A small network was trained on invented records. Each row is its activation on one of them, seen along a few directions.
After each row come some of the record's fields: Z, D, H, F, J, V.
A field that a record lacks is written absent.
The largest differences between rows may come from other fields.
In the rows, zero is written as 500.
Random noise pushes rows far along 5 fixed directions. That doesn't count. These rows show it; they differ only by the noise:
[559 509 563 595 502 394 430 605 638 424 571 492 343 343 573 610 433 501
 636 486 397 503 285 548 382 473 616]
[584 517 667 576 466 339 268 559 623 505 587 437 365 267 487 566 454 495
 668 483 434 469  97 578 310 494 668]
[482 379 432 698 406 592 397 496 388 705 499 486 389 628 429 642 475 498
 532 571 429 634 547 514 413 585 567]
[458 386 351 734 408 629 488 518 418 673 489 488 353 676 475 672 468 492
 518 561 390 656 662 510 439 560 534]
[511 372 480 551 486 624 424 459 324 654 504 550 494 632 454 604 486 544
 452 533 526 539 522 482 467 621 518]
[428 511 219 717 493 576 718 650 766 324 622 503 293 448 821 581 424 494
 454 351 256 398 698 619 550 297 377]
[557 319 553 404 604 628 499 484 209 554 495 714 614 650 495 598 460 600
 408 580 625 527 549 401 564 690 510]

[480 534 242 754 415 439 724 642 735 312 467 503 287 493 649 624 408 523
 573 535 275 687 760 564 529 314 488]
<Z:absent D:d3 H:h3 F:f2 J:j1 V:v1>
[560 413 586 453 446 438 343 397 359 618 469 528 633 528 333 440 529 573
 501 630 615 596 426 490 496 559 587]
<Z:absent D:d2 H:h3 F:f2 J:j1 V:absent>
[534 315 596 285 675 516 534 540 220 427 534 811 786 517 542 364 454 627
 376 609 704 477 567 398 755 615 427]
<Z:absent D:d1 H:h1 F:f2 J:j1 V:v1>
[495 333 435 514 484 597 467 492 402 495 624 678 616 433 644 383 432 654
 336 464 509 302 512 616 625 380 415]
<Z:z3 D:d3 H:h3 F:f2 J:j1 V:v2>
[472 215 567 578 547 432 459 704 329 448 674 818 672 305 694 341 369 506
 466 662 452 447 553 549 699 443 481]
<Z:z4 D:d2 H:h2 F:f1 J:j2 V:v2>
[538 687 416 486 475 599 455 369 669 550 503 221 334 499 495 582 611 449
 495 265 465 318 343 592 306 424 454]
<Z:z4 D:d2 H:h2 F:f1 J:j2 V:v2>
[405 506 511 574 510 224 576 727 734 255 638 664 660 190 671 224 472 402
 537 552 398 484 608 540 738 291 464]
<Z:absent D:d1 H:h2 F:f1 J:j1 V:absent>
[418 427 358 617 421 459 483 553 607 453 643 573 567 338 663 335 444 535
 383 442 395 391 574 619 644 278 379]
<Z:absent D:d1 H:h1 F:f2 J:j1 V:v2>
[445 592 354 667 341 495 586 480 573 582 374 328 340 676 369 601 522 390
 600 567 403 780 726 448 376 497 553]
<Z:absent D:d2 H:h2 F:f1 J:j2 V:v2>
[572 473 509 536 472 324 579 604 605 311 498 594 490 406 531 463 427 575
 600 628 492 630 567 491 569 405 604]
<Z:absent D:d3 H:h1 F:f1 J:j1 V:absent>
[523 618 501 565 467 444 502 547 671 455 484 330 265 459 454 637 519 428
 640 445 376 512 355 562 290 488 593]
<Z:z4 D:d2 H:h2 F:f1 J:j2 V:v1>
[548 559 536 721 457 326 491 728 688 397 471 450 235 371 533 671 401 471
 800 603 305 678 343 532 346 444 720]
<Z:z3 D:d3 H:h1 F:f2 J:j1 V:v1>
[576 490 507 372 538 435 637 505 542 312 519 629 607 421 547 361 446 604
 452 490 575 458 577 485 611 454 443]
<Z:absent D:d1 H:h2 F:f2 J:j1 V:v2>
[408 644 382 611 330 494 434 420 678 639 465 266 448 507 367 433 603 377
 504 419 448 540 561 550 410 407 444]
<Z:absent D:d1 H:h2 F:f1 J:j2 V:v2>
[586 489 632 285 524 512 323 306 375 546 506 506 641 485 425 444 521 624
 386 427 664 362 250 519 451 547 482]
<Z:absent D:d2 H:h3 F:f2 J:j1 V:v2>
[593 607 468 480 608 522 686 539 653 319 459 466 339 500 638 703 433 560
 584 428 462 506 460 491 420 474 547]
<Z:z4 D:d3 H:h1 F:f2 J:j1 V:v2>
[518 545 391 528 401 563 452 413 557 582 500 401 438 545 482 474 522 554
 449 418 514 471 497 564 449 453 444]
<Z:absent D:d1 H:h1 F:f2 J:j1 V:v2>
[490 454 578 641 480 465 427 580 364 600 394 517 426 596 387 664 482 441
 667 670 440 774 564 396 431 663 657]
<Z:z4 D:d3 H:h1 F:f2 J:j1 V:v1>
[337 527 327 407 659 737 736 540 492 403 563 603 586 614 769 490 549 423
 270 325 470 287 746 445 721 499 269]
<Z:z3 D:d1 H:h1 F:f2 J:j1 V:v2>
[401 416 383 711 453 607 367 535 489 613 668 475 468 475 650 448 462 477
 413 429 368 342 508 637 531 400 386]
<Z:z4 D:d2 H:h1 F:f2 J:j1 V:v1>
[499 454 624 607 573 292 603 756 551 369 504 633 455 418 490 602 440 352
 739 744 401 767 543 370 558 552 724]
<Z:z4 D:d1 H:h2 F:f1 J:j2 V:absent>
[545 490 454 568 375 468 380 426 564 559 524 463 472 427 457 428 478 613
 472 497 504 490 433 611 451 407 510]
<Z:absent D:d3 H:h1 F:f2 J:j1 V:v2>
[590 642 434 414 464 482 482 391 658 402 525 375 414 422 559 539 477 615
 458 329 527 356 335 634 366 383 459]
<Z:absent D:d2 H:h3 F:f1 J:j2 V:v2>
[333 446 260 663 391 686 473 459 588 650 673 390 481 457 679 319 551 421
 251 284 356 179 638 734 571 308 234]
<Z:z4 D:d2 H:h2 F:f1 J:j2 V:v2>
[673 617 610 218 574 510 506 357 509 370 420 428 525 525 429 557 528 658
 463 379 681 414 271 465 410 555 494]
<Z:absent D:d1 H:h1 F:f2 J:j1 V:v1>
[536 467 648 696 460 365 284 612 506 620 517 450 291 421 421 692 452 376
 774 653 362 656 201 498 326 589 734]
<Z:z4 D:d2 H:h1 F:f2 J:j1 V:v2>
[483 346 394 476 536 644 563 472 215 548 496 708 630 717 559 519 459 608
 333 593 561 564 736 444 659 579 402]
<Z:absent D:d2 H:h3 F:f2 J:j1 V:v1>
[600 454 720 412 464 286 311 490 480 472 550 556 614 263 422 312 457 576
 574 564 618 452 214 524 481 509 591]
<Z:absent D:d3 H:h1 F:f2 J:j1 V:v2>
[476 748 417 579 514 427 726 557 816 342 349 283 180 565 499 774 558 400
 709 399 313 667 572 421 275 478 608]
<Z:z4 D:d3 H:h2 F:f2 J:j1 V:v2>
[378 490 428 691 375 610 298 454 488 819 548 310 368 556 434 536 579 380
 534 456 378 479 450 566 411 521 484]
<Z:z4 D:d1 H:h1 F:f2 J:j1 V:v2>
[517 363 448 532 592 555 614 635 452 421 565 701 504 484 714 572 388 577
 466 520 422 451 597 522 622 470 440]
<Z:z4 D:d1 H:h1 F:f2 J:j1 V:v2>
[476 487 432 421 542 620 562 420 370 519 450 560 558 685 520 550 516 524
 400 490 565 516 638 449 571 574 410]
<Z:absent D:d2 H:h1 F:f2 J:j1 V:v2>
[559 520 474 513 482 552 473 503 459 540 472 447 335 575 467 723 470 558
 561 528 433 538 416 535 355 541 574]
<Z:z4 D:d2 H:h1 F:f1 J:j2 V:v1>
[496 567 626 571 363 321 342 469 535 654 383 341 497 510 228 496 570 386
 686 632 507 782 413 448 380 597 691]
<Z:absent D:d1 H:h1 F:f2 J:j1 V:absent>
[512 396 386 331 547 768 582 315 203 602 441 596 625 833 455 510 515 650
 284 511 692 480 762 434 602 615 352]
<Z:absent D:d2 H:h1 F:f1 J:j1 V:v2>
[523 520 489 248 630 570 606 420 380 407 495 598 709 571 510 393 545 573
 334 450 685 372 599 441 635 526 348]
<Z:absent D:d2 H:h2 F:f1 J:j2 V:v1>
[527 448 299 615 412 527 598 504 587 451 538 531 405 526 590 501 406 642
 452 473 432 510 667 606 524 357 431]
<Z:absent D:d1 H:h3 F:f2 J:j1 V:v2>
[500 679 619 301 594 476 482 466 673 406 566 395 561 308 532 381 575 438
 492 295 551 223 210 521 453 459 472]
<Z:z3 D:d1 H:h2 F:f1 J:j1 V:v2>
[472 505 519 511 532 654 489 432 305 616 397 474 549 717 389 622 541 453
 457 528 581 588 630 399 484 662 503]
<Z:z4 D:d3 H:h2 F:f1 J:j2 V:v1>
[476 623 465 592 408 451 437 519 750 472 597 305 421 279 599 353 547 478
 483 293 384 238 351 686 423 282 408]
<Z:z4 D:d3 H:h2 F:f1 J:j1 V:v1>
[433 510 595 585 443 502 266 496 473 680 586 422 460 439 489 500 534 378
 510 443 440 417 283 526 430 551 538]
<Z:z4 D:d1 H:h1 F:f2 J:j1 V:v2>
[474 386 442 466 378 658 297 285 301 761 544 464 697 590 343 255 572 592
 245 480 652 375 563 608 538 499 347]
<Z:absent D:d2 H:h2 F:f1 J:j2 V:v1>
[540 662 480 429 529 465 694 468 661 317 384 405 425 545 445 519 543 530
 552 478 539 593 614 442 468 466 501]
<Z:absent D:d3 H:h2 F:f1 J:j1 V:v1>
[419 318 395 512 417 587 357 391 364 629 631 640 763 443 576 180 499 613
 164 410 589 256 612 649 702 391 276]
<Z:absent D:d3 H:h3 F:f2 J:j1 V:v2>

Which values does each new row have?
[532 627 685 195 695 460 611 509 503 301 437 570 689 416 526 447 578 439
 470 411 647 366 363 360 555 567 504]
<Z:z3 D:d3 H:h2 F:f1 J:j1 V:v2>
[551 363 375 574 476 448 605 590 523 357 597 715 522 419 664 412 353 677
 443 552 463 506 653 575 632 370 453]
<Z:absent D:d1 H:h3 F:f2 J:j1 V:v2>
[630 658 610 268 602 475 493 386 526 440 380 347 448 568 376 606 567 533
 561 425 638 492 259 413 357 588 555]
<Z:absent D:d2 H:h1 F:f2 J:j1 V:v1>
[468 393 418 426 585 751 544 444 271 612 501 602 565 723 558 559 497 541
 339 485 563 409 594 471 564 616 417]
<Z:z3 D:d2 H:h1 F:f2 J:j1 V:v2>
[561 436 605 498 452 400 359 467 438 553 472 535 529 452 397 446 476 559
 543 580 585 584 387 501 470 534 587]
<Z:absent D:d3 H:h1 F:f2 J:j1 V:v2>
[576 605 645 433 461 345 382 478 577 451 462 427 460 413 397 530 486 516
 654 519 537 598 285 453 357 538 633]
<Z:absent D:d1 H:h1 F:f2 J:j1 V:v2>
[394 321 307 745 243 610 402 436 347 792 526 486 536 647 359 368 489 521
 425 642 469 658 813 567 548 458 439]
<Z:absent D:d1 H:h2 F:f1 J:j2 V:v2>
[401 424 351 596 417 531 537 478 497 571 525 566 632 490 480 251 527 493
 369 551 511 502 791 536 689 391 376]
<Z:absent D:d3 H:h2 F:f1 J:j1 V:v2>
[397 365 327 666 365 512 514 538 500 567 602 566 582 440 543 287 477 490
 397 557 442 504 733 592 674 331 385]
<Z:absent D:d1 H:h2 F:f1 J:j2 V:v2>
[489 351 392 466 536 611 540 521 369 482 598 684 676 468 610 364 461 582
 329 436 562 322 610 567 657 426 392]
<Z:z3 D:d1 H:h2 F:f1 J:j2 V:v2>
[441 418 606 642 405 471 192 508 406 777 535 442 418 454 356 528 547 409
 642 576 426 559 290 553 396 590 622]
<Z:z4 D:d1 H:h1 F:f2 J:j1 V:v2>
[452 613 427 479 540 538 655 520 677 391 501 395 357 483 629 556 562 468
 483 336 423 358 513 531 456 395 437]
<Z:z4 D:d3 H:h2 F:f1 J:j1 V:v2>
[523 529 516 540 487 483 443 508 545 529 515 422 452 437 505 481 508 528
 499 424 483 402 410 569 427 459 495]
<Z:z4 D:d3 H:h2 F:f1 J:j1 V:v1>
[503 484 511 400 500 503 598 462 378 446 418 584 646 583 417 424 514 530
 407 572 609 609 695 401 610 538 477]
<Z:absent D:d3 H:h2 F:f1 J:j2 V:v1>
[419 545 278 683 309 542 437 413 749 570 580 292 391 412 566 337 522 526
 392 320 389 330 542 717 477 244 354]
<Z:absent D:d3 H:h1 F:f2 J:j1 V:v2>
[529 695 380 367 547 636 740 419 686 361 428 325 331 603 543 664 587 503
 468 256 480 373 565 513 387 462 414]
<Z:z4 D:d1 H:h2 F:f1 J:j2 V:v2>
[465 725 459 497 336 422 318 306 816 585 541 139 474 260 384 230 641 451
 457 248 531 256 277 695 364 296 417]
<Z:absent D:d3 H:h2 F:f1 J:j2 V:v2>
[535 518 475 463 460 494 451 433 469 485 517 481 515 498 490 474 471 575
 426 455 536 462 463 580 479 467 466]
<Z:absent D:d2 H:h3 F:f1 J:j2 V:v1>
[491 619 386 469 534 522 665 522 645 311 467 454 427 551 604 552 499 516
 483 381 462 501 625 493 523 450 405]
<Z:absent D:d1 H:h1 F:f2 J:j1 V:v1>
[453 503 451 549 422 496 511 440 489 606 409 454 550 575 326 405 567 468
 507 604 556 654 682 437 529 509 505]
<Z:absent D:d3 H:h2 F:f1 J:j1 V:v2>
[420 330 563 505 489 563 316 526 307 703 607 606 709 437 451 322 520 461
 368 569 528 380 503 534 636 538 412]
<Z:z4 D:d1 H:h2 F:f1 J:j2 V:v1>
[610 519 597 503 486 373 529 497 497 459 404 503 414 541 382 594 486 521
 680 625 525 714 428 426 382 587 635]
<Z:absent D:d2 H:h2 F:f2 J:j1 V:v2>
